A small network was trained on invented records. Each row is its activation on one of them, seen along a few directions.
After each row come some of the record's fields: Pabi, Mon, Movog, Rig, Nuvi.
Not every record has every field; a missing one is written absent.
The largest differences between rows may come from other fields.
In the rows, zero is written as 500.
Random noise pushes rows far along 18 fixed directions. That doesn't count. These rows show it; they differ only by the noise:
[514 530 493 655 470 468 644 719 754 508 465 775 362 612 547 540 394 657
 376 666 399 527 358 699 467 446 476 622 453 507 522 425 646 542 318]
[288 393 564 255 459 229 485 643 447 610 612 506 342 549 491 690 625 498
 500 399 660 622 618 407 539 666 636 471 485 607 649 280 579 428 519]
[554 474 375 481 457 482 617 312 596 395 562 574 644 312 334 602 587 498
 517 489 596 452 691 310 542 646 691 537 351 648 709 474 287 364 575]
[534 461 592 361 416 494 773 506 702 491 450 666 332 410 362 562 520 495
 437 448 491 458 504 442 593 563 534 437 528 615 599 458 544 524 162]
[322 397 570 484 643 215 432 582 472 464 425 497 582 678 675 656 391 644
 469 506 619 466 350 387 637 348 400 369 427 345 457 528 347 464 563]
[497 410 453 270 369 553 800 612 500 569 559 591 309 574 556 561 494 494
 571 249 596 616 374 435 446 522 414 634 366 488 508 420 587 477 611]
[497 398 369 601 361 600 368 583 607 421 668 373 682 507 432 300 388 216
 400 607 600 324 347 310 575 516 397 520 443 480 574 483 457 441 396]
[459 425 470 560 576 430 572 696 599 557 486 465 680 757 564 370 300 271
 545 489 558 388 226 431 539 345 320 506 350 341 445 773 454 455 443]
[420 498 544 580 537 454 511 488 322 547 542 417 587 610 615 559 542 685
 586 411 588 515 448 479 338 359 594 570 383 413 337 556 518 562 623]
[477 479 724 389 644 529 637 521 303 385 361 375 249 355 539 730 675 589
 665 418 396 594 739 540 638 561 567 586 533 364 445 460 633 555 537]
[551 580 486 565 517 623 617 516 480 316 524 538 358 335 600 651 520 603
 521 581 383 515 489 541 587 386 413 608 503 412 396 397 576 572 580]
[508 509 563 717 735 504 487 683 413 478 473 640 428 622 628 574 444 755
 752 592 345 555 541 649 574 453 525 570 404 362 509 619 514 509 628]
[418 695 507 331 236 625 430 417 716 472 479 690 276 264 605 508 545 554
 595 397 333 465 502 710 405 534 434 548 556 573 564 620 511 517 656]
[628 718 507 394 524 574 273 425 343 479 619 336 706 521 494 394 505 460
 467 418 556 489 490 534 444 244 543 365 461 306 214 679 475 719 292]
[664 312 560 643 650 554 709 363 344 635 478 556 387 700 454 668 622 641
 418 442 405 636 516 686 406 566 495 550 516 464 436 603 622 435 489]
[468 464 710 505 525 617 713 338 552 359 377 362 480 418 465 529 645 579
 576 482 528 285 544 394 602 428 462 614 352 386 528 685 551 479 268]
[548 413 508 701 600 470 692 500 460 559 480 631 376 533 529 602 470 624
 504 421 431 555 316 578 279 448 623 518 441 602 446 475 510 642 512]
[503 514 577 394 604 280 373 653 539 456 409 487 551 493 485 526 455 439
 375 528 552 498 559 582 547 536 708 452 323 414 691 482 505 582 446]
[568 398 566 417 356 585 543 819 509 660 372 599 567 734 553 372 317 682
 567 277 576 603 488 664 367 532 589 654 404 291 461 640 613 531 641]
[602 663 415 360 426 599 526 375 541 426 569 483 644 459 530 438 472 415
 472 426 537 422 405 472 508 305 390 474 369 370 394 689 426 541 482]

[718 452 413 321 584 583 526 448 519 512 599 488 419 618 326 538 632 333
 479 437 532 601 623 611 567 637 439 635 303 432 701 605 582 378 365] -> Pabi=d2 Mon=z1 Movog=y2 Rig=e3 Nuvi=k6
[436 516 476 664 646 330 473 479 492 574 676 504 542 604 529 569 556 393
 421 672 495 442 417 542 471 372 463 420 471 563 531 618 568 498 440] -> Pabi=d2 Mon=z1 Movog=y1 Rig=e4 Nuvi=k5
[608 512 648 435 516 650 455 535 483 486 211 521 386 506 570 454 403 554
 539 416 277 592 571 743 550 549 415 456 679 291 361 689 508 588 506] -> Pabi=d2 Mon=z1 Movog=y1 Rig=e2 Nuvi=k5
[527 246 479 654 437 375 608 576 441 691 557 605 707 713 485 409 311 569
 330 472 630 402 250 397 392 507 614 357 442 552 607 471 508 455 596] -> Pabi=d1 Mon=z2 Movog=y2 Rig=e1 Nuvi=k6
[515 378 615 596 689 472 517 620 439 449 643 441 466 342 488 878 600 663
 513 500 633 462 612 527 622 289 477 591 560 464 442 497 673 564 595] -> Pabi=d1 Mon=z2 Movog=y2 Rig=absent Nuvi=k2
[345 390 589 788 558 473 654 395 476 417 488 597 516 617 617 497 440 869
 552 672 524 347 332 230 616 406 419 379 487 505 453 412 334 466 333] -> Pabi=d2 Mon=z2 Movog=absent Rig=e4 Nuvi=absent
[486 580 319 360 522 472 674 393 494 564 522 378 589 711 423 398 549 227
 569 344 612 673 435 320 341 535 478 570 355 520 272 504 298 477 262] -> Pabi=d2 Mon=z2 Movog=absent Rig=e1 Nuvi=absent
[614 435 368 446 428 603 465 344 345 492 822 476 468 492 562 598 585 559
 277 495 622 465 326 459 537 332 266 457 465 482 525 364 650 470 663] -> Pabi=d1 Mon=z1 Movog=absent Rig=absent Nuvi=absent
[673 466 504 519 574 575 499 261 449 398 570 571 378 407 426 624 639 644
 336 621 438 488 611 542 632 521 460 402 526 544 663 418 537 483 395] -> Pabi=d2 Mon=z1 Movog=y1 Rig=absent Nuvi=k5
[350 506 484 568 698 326 459 467 547 440 473 416 557 449 496 756 606 401
 667 534 501 484 620 459 599 485 449 581 516 523 463 628 369 338 625] -> Pabi=d1 Mon=z2 Movog=y2 Rig=absent Nuvi=k6
[625 614 571 370 308 700 442 717 381 548 549 591 427 259 460 190 345 447
 635 447 353 474 570 509 550 610 717 312 649 541 596 383 642 707 553] -> Pabi=d2 Mon=z2 Movog=absent Rig=e3 Nuvi=absent
[558 683 403 455 401 547 595 447 585 574 458 537 622 573 438 406 578 514
 576 452 506 581 633 629 271 530 653 728 338 502 458 640 524 470 503] -> Pabi=d2 Mon=z1 Movog=absent Rig=e3 Nuvi=absent
[409 571 492 586 394 592 538 623 408 664 662 431 514 587 528 551 590 430
 659 538 424 560 603 581 466 445 394 653 753 487 203 591 764 376 610] -> Pabi=d2 Mon=z2 Movog=y1 Rig=absent Nuvi=k4
[656 435 237 713 698 501 436 328 468 323 621 420 531 278 463 677 438 333
 304 459 571 557 232 394 324 320 494 452 475 667 356 289 235 732 581] -> Pabi=d2 Mon=z2 Movog=y1 Rig=absent Nuvi=k5
[569 501 487 514 573 532 438 437 434 389 415 552 285 375 576 677 579 665
 454 491 383 651 592 722 436 620 591 622 424 464 616 342 512 541 752] -> Pabi=d2 Mon=z2 Movog=y1 Rig=e1 Nuvi=k4
[420 758 329 394 345 418 495 420 611 488 608 592 639 512 505 450 503 487
 602 488 567 475 464 396 404 412 554 510 387 604 427 516 365 469 457] -> Pabi=d2 Mon=z1 Movog=y2 Rig=absent Nuvi=k6
[492 411 591 468 552 428 618 718 431 410 257 469 619 517 451 421 369 549
 682 501 551 523 743 307 668 647 706 491 477 408 597 448 400 507 534] -> Pabi=d2 Mon=z1 Movog=y2 Rig=absent Nuvi=k2
[475 524 397 628 487 561 562 620 614 488 653 502 461 445 408 563 575 278
 592 619 431 533 605 519 527 610 494 691 533 585 504 486 574 394 476] -> Pabi=d1 Mon=z2 Movog=y1 Rig=e4 Nuvi=k4
[647 453 501 480 577 593 506 562 465 529 517 381 490 537 417 525 502 338
 437 382 515 580 444 581 450 467 487 561 494 407 345 545 560 592 338] -> Pabi=d2 Mon=z2 Movog=y1 Rig=e2 Nuvi=k4
[331 297 529 554 538 419 401 502 440 470 589 507 171 355 544 741 591 628
 566 370 558 567 431 433 378 567 540 479 584 715 576 247 441 637 578] -> Pabi=d1 Mon=z1 Movog=absent Rig=e1 Nuvi=absent
[554 372 558 429 485 675 475 450 453 686 584 520 489 529 362 518 591 623
 766 164 601 558 632 511 387 587 559 532 534 556 457 745 427 478 499] -> Pabi=d1 Mon=z2 Movog=absent Rig=e1 Nuvi=absent
[610 326 502 373 306 729 593 675 570 577 462 486 457 455 426 456 381 406
 487 195 594 616 498 520 383 559 439 588 663 447 336 546 505 617 515] -> Pabi=d1 Mon=z2 Movog=y2 Rig=e4 Nuvi=k2
[554 366 686 435 387 563 535 129 266 530 500 268 519 424 457 560 751 565
 175 517 561 386 637 506 501 550 510 410 623 462 547 473 725 440 519] -> Pabi=d2 Mon=z2 Movog=y2 Rig=absent Nuvi=k2
[510 836 370 454 525 422 742 316 280 452 567 493 675 454 549 534 593 558
 560 619 457 609 635 317 510 340 608 424 526 533 205 359 454 520 556] -> Pabi=d2 Mon=z1 Movog=absent Rig=absent Nuvi=absent
[633 441 494 623 708 346 564 508 346 716 483 635 502 672 564 556 366 432
 421 431 361 559 242 702 350 374 514 277 558 532 423 671 542 580 672] -> Pabi=d2 Mon=z2 Movog=y1 Rig=absent Nuvi=k4
[731 334 379 474 479 706 633 455 432 455 488 496 431 506 393 328 356 347
 447 338 507 569 304 342 481 589 444 398 499 517 470 355 339 623 365] -> Pabi=d1 Mon=z2 Movog=absent Rig=e3 Nuvi=absent
[541 218 569 550 574 585 415 482 486 488 568 381 462 474 358 498 524 409
 564 363 630 345 422 368 560 576 473 489 430 540 694 576 464 467 386] -> Pabi=d2 Mon=z2 Movog=y2 Rig=absent Nuvi=k6
[404 458 567 532 550 473 419 739 510 521 496 591 393 415 544 650 425 586
 743 452 445 536 593 537 590 475 475 476 717 531 425 553 516 544 648] -> Pabi=d2 Mon=z1 Movog=absent Rig=absent Nuvi=absent
[680 706 239 632 615 711 494 438 513 374 684 544 406 355 532 423 523 263
 556 657 295 543 396 602 505 465 362 634 361 543 535 447 496 508 619] -> Pabi=d2 Mon=z2 Movog=absent Rig=absent Nuvi=absent

Here are new rows. What are their fields?
[423 624 410 709 707 330 411 415 539 486 337 648 683 511 617 539 344 535
 700 591 301 520 472 529 508 448 502 346 589 519 363 718 113 442 741] -> Pabi=d2 Mon=z2 Movog=absent Rig=e3 Nuvi=absent
[586 449 503 456 467 578 445 677 691 520 535 510 505 564 422 465 423 390
 399 522 552 462 454 612 587 416 337 557 542 418 519 625 639 524 317] -> Pabi=d2 Mon=z1 Movog=y1 Rig=e3 Nuvi=k5
[565 400 552 469 327 592 488 466 441 502 661 492 448 352 380 407 598 519
 402 571 548 373 624 439 561 671 646 475 474 629 833 338 701 461 492] -> Pabi=d2 Mon=z1 Movog=y2 Rig=absent Nuvi=k2
[390 459 497 530 438 367 379 793 436 598 592 661 535 459 524 492 300 521
 633 563 451 503 544 384 677 555 574 242 804 611 523 369 485 465 687] -> Pabi=d2 Mon=z2 Movog=y1 Rig=absent Nuvi=k4
[425 692 628 480 543 459 571 366 434 490 490 524 448 310 446 741 731 869
 683 414 533 565 784 490 400 391 773 545 574 621 301 451 509 608 385] -> Pabi=d2 Mon=z2 Movog=y1 Rig=absent Nuvi=k4
[635 555 453 549 578 630 703 562 229 476 697 443 450 393 445 370 490 242
 614 622 362 496 514 309 681 517 516 364 578 544 472 331 639 554 466] -> Pabi=d2 Mon=z2 Movog=absent Rig=absent Nuvi=absent
[557 372 717 468 480 394 556 591 511 537 262 479 695 491 446 582 407 557
 305 518 524 447 699 592 619 512 597 380 708 340 470 682 583 509 515] -> Pabi=d2 Mon=z1 Movog=y2 Rig=e4 Nuvi=k2
[536 422 517 431 717 519 354 512 395 486 606 303 184 440 414 567 669 179
 488 437 465 630 505 562 484 632 494 524 472 585 585 350 585 615 294] -> Pabi=d2 Mon=z2 Movog=y1 Rig=absent Nuvi=k5
[326 389 444 390 229 503 151 738 709 400 485 276 629 481 556 359 338 391
 379 304 843 424 273 388 319 489 527 708 300 394 508 362 378 617 495] -> Pabi=d2 Mon=z2 Movog=y1 Rig=e4 Nuvi=k4
[413 489 379 553 422 250 591 507 329 575 647 488 786 383 437 547 472 437
 446 544 632 478 568 201 441 550 840 359 557 729 513 224 443 446 774] -> Pabi=d1 Mon=z2 Movog=y2 Rig=absent Nuvi=k6
[271 401 603 464 537 465 569 444 465 397 371 415 238 474 608 570 587 474
 725 424 436 492 460 363 557 653 434 552 449 515 569 449 395 438 535] -> Pabi=d2 Mon=z1 Movog=y1 Rig=e4 Nuvi=k4
[611 765 456 555 336 784 559 406 570 354 525 374 694 331 500 327 521 412
 488 568 461 368 533 540 416 324 485 672 436 346 283 662 558 610 419] -> Pabi=d1 Mon=z2 Movog=absent Rig=e4 Nuvi=absent
[433 804 547 463 478 465 466 453 366 555 497 693 448 403 679 455 524 743
 722 570 287 549 648 635 486 472 623 385 547 534 499 538 519 523 789] -> Pabi=d2 Mon=z2 Movog=y2 Rig=absent Nuvi=k2
[522 453 479 441 343 594 467 479 594 532 401 498 489 521 561 418 457 421
 424 452 449 460 430 661 430 563 372 603 494 416 573 636 576 423 711] -> Pabi=d2 Mon=z1 Movog=absent Rig=e3 Nuvi=absent
